Each row below holds a small network's activations on one input, seen along a few directions.
In each table, some parts of the input vary, and every possible input appears once, in random order.
A made-up example of a description, with smaller parts first: line(4) and (point or ring(11) or (values(2) and ring(8))).
Shared parts are said once, and a part with two or three values counts as separate values.

Table:
r1: -48.7, 27.7, 60.2, 20.1, -4.1, -32.9, -23.6, -13.9, -53.6, 8.5, -2.4, -54.7
r2: -58.8, 19.5, 56.6, 9.5, -2.1, -28.1, -16.2, -27.0, 12.8, -72.8, -20.3, -23.8
r3: -34.4, -13.5, 1.2, 24.2, -7.6, -58.0, 26.3, 24.3, 44.2, -57.1, 11.6, -20.0
r4: 25.4, -15.1, -53.2, -11.2, 10.3, 26.5, -5.7, 33.5, -18.5, 61.0, 19.2, 25.1
r5: 20.1, -14.1, -29.2, 18.2, 31.7, -35.2, 35.0, 44.4, -13.5, 53.6, 66.7, 8.9
r6: 26.0, -17.2, -41.8, -21.2, -1.2, 36.0, 31.5, 20.8, 43.4, -24.4, 5.8, 56.7
r7: 1.9, 16.0, 38.0, -4.2, -24.8, 32.4, -12.1, -45.2, 18.7, -42.5, -58.0, 13.3
r8: 41.1, 3.8, -15.9, -33.4, -7.3, 59.4, -4.6, -42.1, 17.9, -29.8, -47.1, 39.3
r9: 38.9, 10.1, -22.3, -32.3, -0.2, 49.5, -30.1, -32.5, -44.1, 58.9, -26.3, 7.2
r10: 1.5, 24.5, 32.9, -2.6, -17.2, 22.7, -36.5, -34.4, -43.0, 47.3, -38.7, -17.2
r11: -19.3, -7.2, 9.1, 32.6, -13.8, -59.1, -13.7, 32.6, -24.2, 17.1, 50.3, -46.2
r12: 6.2, -34.5, -35.6, 0.4, 36.3, -13.3, 49.7, 39.4, 60.0, -19.8, 39.1, 11.5
Describe the family of inputs behind these rows.
Answer: values(2) and ring(6)
Changing only the ring(6) part turns r8 into r3. The same change can be made to r9. Which row results?
Answer: r11
Change only the values(2) part in r5. List by row number the other rows that result.
Answer: r12

Table:
r13: -26.8, -10.8, 24.7, -3.2, 7.7, -7.8, 25.4, 9.7, 44.1, -65.9, 8.8, 4.8
r14: 82.4, -40.4, -91.3, -30.0, -1.5, 69.6, 24.2, 9.9, 21.0, 56.8, -3.6, 53.2
r15: 9.3, -1.9, 23.8, 14.2, -34.5, -1.0, -39.0, -58.3, -31.2, 20.4, -36.0, -35.7
r16: -32.9, 17.1, 3.5, 25.4, 35.0, -35.7, 5.9, 45.6, -13.0, 13.9, 50.3, 1.8
r17: -1.9, 8.0, 28.2, -26.9, 3.7, 36.9, -8.8, -33.1, 9.7, -43.3, -41.1, 41.8
r18: -34.8, 22.2, 6.9, -12.9, 16.3, -17.8, 12.8, 37.7, 21.5, -39.7, 38.7, 22.7
r19: -27.1, -4.9, 6.3, 33.3, -4.0, -52.2, 0.0, 32.7, -29.7, 33.2, 26.7, -44.5
r20: -5.4, -5.1, 19.0, 12.4, -13.8, -18.6, 20.0, -10.6, 32.6, -58.1, -14.1, -56.6
r21: 11.3, 8.5, 21.1, -12.6, -13.3, 24.9, -12.2, -65.1, 6.1, -24.9, -56.4, -26.5
r22: 66.2, -59.4, -93.7, 0.2, 2.3, 20.8, 50.7, 65.8, 48.8, 23.2, 37.0, 19.9
r23: -14.8, 39.3, 12.3, -41.1, 11.4, 29.3, -19.3, -10.2, -7.5, -11.8, -4.5, 55.5
r24: -10.5, -17.2, 15.9, 45.3, -30.0, -52.3, -5.1, -7.5, -0.3, -2.2, 2.6, -65.1
r25: -11.5, 33.2, 11.6, -9.0, 28.9, 9.4, -17.5, -4.2, -39.6, 47.9, 8.7, 39.9
r26: -3.6, 11.4, 11.7, 4.9, -8.1, -5.4, -37.0, -12.6, -62.5, 50.5, -17.1, -11.2
Changing only one part turns r24 into r15. The same change can be made to r13. Which row results?
Answer: r17
Describe the family of inputs behind these rows.
Answer: values(2) and (point or ring(6))

Table:
r27: 44.3, -45.2, -67.6, -28.4, -18.4, 44.8, 36.8, 51.5, 14.1, 36.1, 26.5, 39.5
r28: -54.3, 3.5, 52.6, 22.9, 10.3, -35.9, -14.6, -6.0, -16.9, -12.6, 3.3, -32.0
r29: 52.9, -33.8, -65.4, 8.3, 9.5, 28.7, 17.2, 16.4, 24.4, 40.7, 3.5, 39.6
r30: 54.8, -20.2, -65.2, -9.3, 9.0, 35.7, 21.9, 12.0, 28.9, 50.9, 20.3, 17.4
r31: 59.4, -46.3, -62.2, -3.2, 3.0, 35.2, 18.9, 36.7, 16.1, 35.7, 15.0, 45.2
r32: -33.4, 17.1, 48.9, -2.5, -20.6, -16.9, -31.7, -45.8, -24.3, -10.1, -37.7, -30.4
r33: 48.0, -7.6, -71.1, -20.5, 27.9, 34.0, 40.5, 23.3, 19.9, 24.9, 14.3, 16.9
r34: -22.4, 13.5, 58.9, 9.5, -16.0, -6.0, -14.1, -57.6, -1.1, -47.5, -40.8, -30.1
r35: -28.3, 20.0, 32.8, 19.9, -25.8, -47.9, -10.7, -8.6, -1.3, -34.3, -4.3, -53.4
r36: -31.3, 1.2, 51.4, 30.1, -9.7, -33.4, 3.4, -20.4, 13.8, -55.7, -11.0, -48.8
r37: 16.1, -3.4, -43.6, -21.9, 5.4, 36.6, 11.6, 33.1, 33.1, -7.3, 20.1, 54.1
r38: 21.4, -3.8, -45.3, -31.1, 12.2, 12.7, 24.8, 19.0, 40.1, -0.3, 28.0, 75.7
r39: -41.2, 28.7, 36.6, 23.8, -6.0, -51.9, -22.8, 4.9, -33.4, 3.9, 15.0, -39.4
r40: -17.6, 29.2, 40.8, 0.2, -28.9, -22.1, -29.2, -45.8, -17.2, -25.8, -35.4, -41.4
r41: 58.1, -49.1, -69.0, -9.6, -3.1, 38.0, 10.4, 32.9, 7.3, 28.3, 27.0, 42.4
r42: -44.5, 16.0, 60.1, 3.0, 1.2, -9.6, -34.5, -43.1, -34.0, -3.9, -30.1, -17.6
r43: -43.6, 4.4, 42.5, 18.7, -12.3, -45.1, -14.3, -8.0, -11.4, -16.8, -5.1, -49.6
r44: 38.6, -15.6, -56.0, -27.6, 31.1, 31.8, 40.1, 39.9, 21.4, 15.6, -0.2, 25.2
r45: -32.8, 42.3, 42.8, 3.2, -13.0, -23.2, -40.5, -28.5, -46.2, 8.1, -15.9, -17.2
r46: 30.7, -15.9, -41.4, -32.3, 24.7, 38.6, 13.9, 35.3, 30.9, -5.4, 11.0, 42.5
r47: -33.9, 39.5, 61.5, 14.2, 5.9, -6.7, -21.3, -37.8, -39.3, -7.9, -19.4, -10.3
r48: -40.9, 25.3, 57.8, 32.6, 13.5, -37.3, -5.7, -3.4, -25.0, -16.6, 15.9, -28.3
Describe the family of inputs behind these rows.
Answer: line(10) or (values(2) and line(6))
Which of the alternatives is r45?
Answer: values(2) and line(6)
Which other rows belong to the same alternative as r44? List them by row number.
Answer: r27, r29, r30, r31, r33, r37, r38, r41, r46

Table:
r49: -9.6, -39.6, -13.2, 16.9, -9.5, -19.5, 17.5, 30.7, -2.8, -20.3, 17.6, -23.8
r50: 56.7, -31.1, -24.5, -5.9, -12.0, 21.0, 20.8, -0.1, 24.6, 1.0, -34.6, -12.3
r51: 3.9, 0.9, 6.5, -17.4, 1.4, 16.5, -2.8, -3.1, 33.4, -16.3, 17.6, 53.8
r52: 15.3, 16.5, -18.8, 20.5, -7.6, -23.2, 37.7, 21.2, 11.8, -14.5, 13.4, -38.4
r53: 19.5, 7.2, -14.6, -36.8, 18.2, 49.0, 15.4, -7.5, 21.6, -8.6, -28.0, 37.8
r54: -55.1, 33.4, 58.7, -7.4, -46.1, -16.3, -45.8, -35.6, -21.7, -42.8, -41.3, -35.5
r55: 8.5, -12.9, -17.6, 8.9, -18.0, 2.5, -32.5, -11.3, -14.3, 37.5, 18.7, 26.2
r56: -1.7, 30.3, -15.5, -1.0, 15.0, -29.7, -1.9, 8.0, -32.1, 43.6, 12.7, -9.7
r57: -15.3, 36.5, -7.2, -17.0, 37.7, -11.9, 19.1, 8.4, 11.2, -18.8, 21.0, 13.7
r58: -15.8, 21.1, 72.2, 41.8, 26.2, -11.4, -22.9, -57.0, -9.1, -19.4, -22.6, -55.4
r59: 32.8, -3.2, -24.6, -16.1, -7.7, 40.1, 0.5, -17.8, -28.6, 47.6, -16.7, 12.8
r60: 25.9, -40.1, -12.3, 15.5, -30.5, -15.8, 11.7, 3.2, 35.3, -3.1, 2.0, 7.2
r61: -24.0, -13.1, 2.9, 7.6, 3.7, -5.1, -18.8, 26.9, -37.9, 38.5, 24.7, -2.1
r62: -40.9, -5.7, 8.1, -9.5, 29.3, 3.6, 1.9, 34.1, 8.5, -24.2, 15.6, 25.7
Describe the family of inputs behind these rows.
Answer: values(2) or (values(3) and line(4))
Change only the values(3) part in r52. List by row number the other rows that result.
Answer: r56, r57
